A small network was shown many inputs. Here are its activations along a few directions, one row for each input.
Each table varies a few parts of the input and shows all the possible inputs, shuffled.
Descriptions start from the smaller parts, as in this example, which fits no table here: one of 3 separate values, together with either a single point or one of 9 places along a line or (one of 6 places along a line, together with one of 8 places around a ring).
Shared parts are said once, and a part with two or three values counts as separate values.
(in the rows, 128 means zero)

Other details of the inputs shift rows strongly along two fixed directions, in all tables alike. That doesn't count.
To show where, the next rows are all for the same input, with only those details redrawn:
[114 105 166  91  75  78 156  97 148 138 151 173 163 130 142]
[119 124 134 132  88 119 149 122 128 124 147 158 123 127 133]
[124 141 111 164  99 154 145 142 111 115 145 145  93 124 127]
[128 152  90 190 102 180 142 156  97 106 143 136  69 124 121]
[157 165 138 106 207 126 104 162 139 126 130 104  77 127 173]
[151 143 173  62 196  78 110 133 163 141 134 122 119 130 181]
[157 162 143 100 209 121 105 159 140 127 130 105  81 127 174]

Rows:
r1: [152 154 120  94 206  94  81 107 117 139 100  78 100 122 171]
r2: [124 112 164  82  80  80 156 117 145 117 150 154 192 145 107]
r3: [118 137 126  81 242 156 113 152 150 184  88 100 135 135 142]
r4: [163 151 157 121 212 118  77 111 152 106  93  86 117 137 170]
r5: [141 132  80 207 117 170 127 112  87 113 116 121  85 134 123]
r6: [106 127  62 182 105 166 136 140 109 133 117  85  82  93 112]
r7: [ 74 116 152  62 105 118 153 103 131 159 140 201 196 156 111]
r8: [114 106 129 169  98 149 140 118 164 114 112 110 141 107 120]
r9: [119 124 134 132  88 119 149 122 128 124 147 158 123 127 133]
r10: [150 140  87 201 124 170 128 128  84  95 119 105 115 142  86]
r11: [128 147 133  79 244 130  91 118 118 165  88 128 154 161 156]
r12: [134 118 139 111  82 131 115 160 109 117 149 142 156 133  87]
r13: [111 164  79 165  96 163 131 151  84 108 139 121  69 107 115]
r14: [114  80 125 140  97 115 159 105 154 150 124 125 144 111 130]
r15: [139 110  80 186 109 188 112 178 106 123 123  95 114 106  62]
r16: [113 140 151 148  83 133 133 126 147  95 137 149 136 128 125]
r17: [141  95 140 130  97 111 101 109  98 128 126 132 177 140  86]
r18: [123  78 150 102  92  83 160 102 171 143 130 121 203 123  99]
The inputs of r16 and r8 match in every part but one. If r9 is changed in the same way as r16 into r8, which row does it become? -> r14
What do these inputs look like to the network? -> one of 3 separate values, together with either a single point or one of 5 places along a line
Which other rows does r7 become when the choice among 3 separate values takes its other values? List them by row number. -> r3, r11
Which other rows does r10 become when the place on the line of 5 takes its other values? List them by row number. -> r1, r4, r5, r17

Rows:
r19: [112 105 119 157  72 112 168 110 141 128 137 144 141 122 119]
r20: [110  85 111 148  74 119 137 111 108 146 132 138 166 119  98]
r21: [142 161 116 120 220 147  86 143 130 113 101  81  85 127 163]
r22: [108  93 172  65 112  56 151  85 178 161 136 153 181 111 150]
r23: [124 101 186  40 151  46 106  64 181 148 116 135 186 135 165]
r24: [128 134  88 198  96 183 140 169 104 108 153 128  64 114 122]
r25: [ 94 125 127 147  69 131 166 110 137 122 134 153 156 126 123]
r26: [113  99 123 145  87 147 129 111 131 124 126 150 179 138  75]
r27: [139 147 154 103 190 101 105 123 171 127 118 116 124 121 165]
r28: [128  97 123 157  76 123 134 103 107 129 117 131 166 129  99]
r29: [170 157 112 136 226 146  91 143 125 115 100  59  69 127 160]
r30: [122 120  73 183 120 201 131 160  97 126 123 115 112 117  69]
r31: [125 170  85 179 112 180 147 151  67 108 154 171  68 144 120]
r32: [123 167  86 169  91 172 137 163  87 105 150 139  66 114 104]
r33: [138 105 218  52 127  48 123  93 184 139 139 150 168 131 170]
r34: [122 103 194  70  94  65 127  95 178 132 144 171 171 132 159]
r35: [142 148 156  89 193 119 122 138 136 145 133 154 106 150 181]
r36: [172 145 104 132 242 161  90 185 131 129 107  61  96 136 120]
r37: [158 143 149 108 189  98 125 132 164 135 114  95 118 123 170]
r38: [126 114  72 191 123 195 131 162  98 121 130 110 115 124  72]
r39: [169 125 142  96 206 122 105 146 149 141 107  85 149 139 127]
r40: [128 104 149 147  51 117 158 112 133 111 145 157 136 129 127]
r41: [175 190 137 127 211 134  84 170 121  94 138  90  51 122 157]
r42: [115  97 187  23 160  69 124 108 174 169 115 131 219 147 124]
r43: [152 196 124 105 209 142  96 187 118 111 136  93  58 128 159]
r44: [120 104 130 159  80 129 123  99 109 131 119 136 163 126  94]
r45: [101 123 138 131  63 137 156 133 130 128 144 160 129 130 126]
r46: [145 126 132  88 200 108  90 141 131 159 108  94 131 114 143]
r47: [121 111 131 162  75 119 164 100 137 116 131 142 143 121 121]
r48: [110 154  81 199 128 191 158 135  92 126 130 159  86 138 124]
r49: [136 169 109 110 221 155  95 154 125 134 100  73  77 130 158]
r50: [ 95 121 119 141  78 130 162 112 136 141 130 153 136 111 114]
r51: [150 166 131 109 198 150 102 178 139 133 124 102  63 117 163]
r52: [117 116 125 133  56 103 153 123 114 114 174 162 126 119 117]
r53: [130 133  62 203 116 182 134 140  94 111 120  98  71 124 109]
r54: [165 137 163  97 165 101 119 145 157 129 129 110 108 131 175]
r55: [162 164 112 136 231 154  58 163 120 125  96  75  93 126 142]
r56: [ 97 119 114 138  75 140 148  99 118 123 124 138 149 135 119]
r57: [125 153 148  89 192 110 122 140 161 143 116 106 122 124 164]
r58: [124 173  94 174  89 174 137 164  88  86 153 136  82 128 115]
r59: [106 102 122 142  93 151 136 122 123 118 122 145 180 138  80]
r60: [132 140 134  73 198 111 103 122 145 153 104  97 111 120 157]
r61: [164 181 117 109 211 136  93 183 118 115 144  93  49 111 158]
r62: [103 107 121 147  80 132 126 111 107 125 116 145 171 128 102]
r63: [137 127 200  36 126  32 112  96 172 124 152 161 169 133 164]
r64: [ 96 113 116 136  78 136 137 119 105 147 116 139 165 131  96]
r65: [148  92 184  50 146  40 114  90 160 166 109 119 206 135 151]
r66: [146 131 156  95 189 100  97  99 151 133 109  96 125 129 157]
r67: [127  86 130 146  80 134 148 107 125 125 125 137 184 138  76]
r68: [125 118 130 132  50  94 157 121 119 111 166 160 130 129 115]
r69: [101 108 115 142  90 137 146  97  89 157 123 179 169 152 107]
r70: [104 113 147 138  56 126 149 120 135 107 145 171 141 128 132]
r71: [103 107 122 134  85 152 147 124 123 129 125 142 185 144  80]
r72: [117 142  67 189 115 195 119 158  77 133 108 112  94 113  87]
r73: [109  85 170  46 122  79 136 100 162 170 119 148 213 132 103]
r74: [108 125 141 136  61 137 154 130 131 116 146 160 138 134 132]
r75: [159 133 139  95 190 101 110 115 147 138 106  84 118 131 166]
r76: [120  95 133 152  88 145 136 105 125 126 126 140 178 136  71]
r77: [ 97 122 127 155  81 129 154 110 137 111 131 155 146 119 125]
r78: [152 164  90 190  92 164 140 161  88  89 151 123  65 124 115]
r79: [144 141 165 108 185  97 114 115 167 129 119 109 125 120 160]
r80: [103  89 106 145  72 121 150  91 120 135 137 138 143 119 115]
r81: [153 159 109 139 229 141 105 169 144 128 123  76  68 109 166]
r82: [121  99 137 143  51 113 161 123 137 124 152 158 132 130 126]
r83: [119 136  76 184 141 213 140 147  79 133 122 150 118 157  81]
r84: [110  99 174  59 111  66 124  92 148 157 116 141 218 140 134]
r85: [145 163 160  80 175  92 101 147 140 102 142 125 110 128 167]
r86: [121  93 110 153  78 118 137 115 110 141 123 131 160 129  98]
r87: [115 131  62 190 108 191 133 133  91 122 123 112  75 109 106]
r88: [151 164  95 192 101 166 133 159  85  78 150 121  61 123 114]
r89: [ 97 114 110 138  94 140 158  82  99 146 127 177 142 151 124]
r90: [147 134 155  83 175 110 111 151 156 141 137 117 100 114 170]
What do these inputs look like to the network? -> one of 6 places along a line, together with either a single point or one of 11 places around a ring
The inputs of r57 and r43 match in every part but the place on the line of 6. If r27 is changed in the same way as r57 into r43, which row does it become? -> r63
The inputs of r42 and r64 match in every part but the place on the line of 6. If r76 is changed in the same way as r42 into r64, which row does it become? -> r44
List by row number the other rows that have the place on the line of 6 in common with r40. -> r24, r33, r34, r35, r45, r51, r54, r70, r74, r82, r90
Which other rows does r83 become when the place on the line of 6 takes its other values? List them by row number. -> r31, r35, r48, r69, r89
List by row number the other rows that have the place on the line of 6 in common with r53. -> r21, r23, r29, r49, r56, r60, r66, r75, r80, r87, r89

Rows:
r91: [ 95 141 108 156  55 149 154 136 107 113 148 164 116 130 114]
r92: [127 154  82 147 223 200 113 169 104 156  98 105  94 140 123]
r93: [101 128 133 111  67 112 149 118 121 127 149 164 147 117 113]
r94: [136 163  96 158 185 165 100 158 120 124 108  73  57 106 146]
r95: [153 183 114 131 193 143  98 163 105 111 128 111  67 141 159]
r96: [116 117 113 180  68 151 164 123 132 116 149 161 113 121 112]
r97: [148 164 137 127 170 135 122 136 123 107 128 122  94 144 161]
r98: [138 128 128 114 168 111 121 130 142 150 119  95 103 114 153]
r99: [112 116 144  79 176 113 118  92 127 169 101 149 183 156 135]
r100: [159 135 138 118 185 128 106 162 144 133 121  88 131 129 129]
r101: [151 134 120 140 175 128 107 127 123 113 109  92 126 132 121]
r102: [122 134 102 186  94 179 128 154 111 107 126 114 128 122  87]
r103: [104  98 120 130  71 118 146  95 140 133 123 128 160 117 111]
r104: [146 156 128  94 180 117 120 161 127 136 140 116  98 119 147]
r105: [149 170 111 154 178 173 133 174 121 110 133 106  61 132 150]
r106: [106 111 102 176  73 152 147 122 121 109 123 125 146 118  82]
r107: [149 146 126 119 174 136  94 147 107 117 134 116 106 137 132]
r108: [104 126 117 179  64 156 154 119 134 107 142 160 115 118 112]
r109: [119 130 184  64 132  81 142 108 170 130 135 147 156 137 166]
r110: [135 106 181  63 128  82 110 124 162 139 124 133 178 130 130]
r111: [125  93 160  97 108  75 145 102 160 150 134 143 155 117 160]
r112: [140 125  88 195  91 193 133 172  95 111 133 123  97 124  80]
r113: [130 116 170 103 118  80 133  83 158 127 137 160 154 136 151]
r114: [144 113 144  88 159  84 111  91 146 140 111 104 154 131 148]
r115: [153 121 166  92 161  87 101 116 144 132 119 111 174 142 134]
r116: [152 165 133  97 182 112 103 140 113 124 132 118 103 129 150]
r117: [107 143 108 118 194 174 112 141 120 156  98 123 131 139 126]
r118: [133 132 156  73 170 108  99 144 144 132 136 121 134 127 140]
r119: [125 116  74 186  95 171 147 133 109 125 124 106 105 116  99]
r120: [132 100 145 129  69 114 128 108 115 122 131 154 168 140  99]
r121: [118 114 107 187  63 142 144 103 102 113 130 150 117 122 126]
r122: [122 108 172  81 130  74 125 103 169 143 123 133 154 115 171]
r123: [118 103  96 180  80 151 158 128 118 117 129 124 141 121  81]
r124: [112 121 143 100  86  94 156 123 134 138 152 166 144 136 136]
r125: [114  97 134 118  76 118 146 126 122 135 156 160 153 129 101]
r126: [111 104 129 139  70 101 142  76 118 138 125 142 146 124 125]
What do these inputs look like to the network? -> one of 3 separate values, together with either a single point or one of 11 places around a ring
The inputs of r126 and r98 match in every part but the choice among 3 separate values. If r116 is changed in the same way as r126 into r98, which row does it become? -> r104
Which other rows does r108 become when the choice among 3 separate values takes its other values? List them by row number. -> r96, r113
Which other rows does r105 become when the choice among 3 separate values takes its other values? List them by row number. -> r97, r109
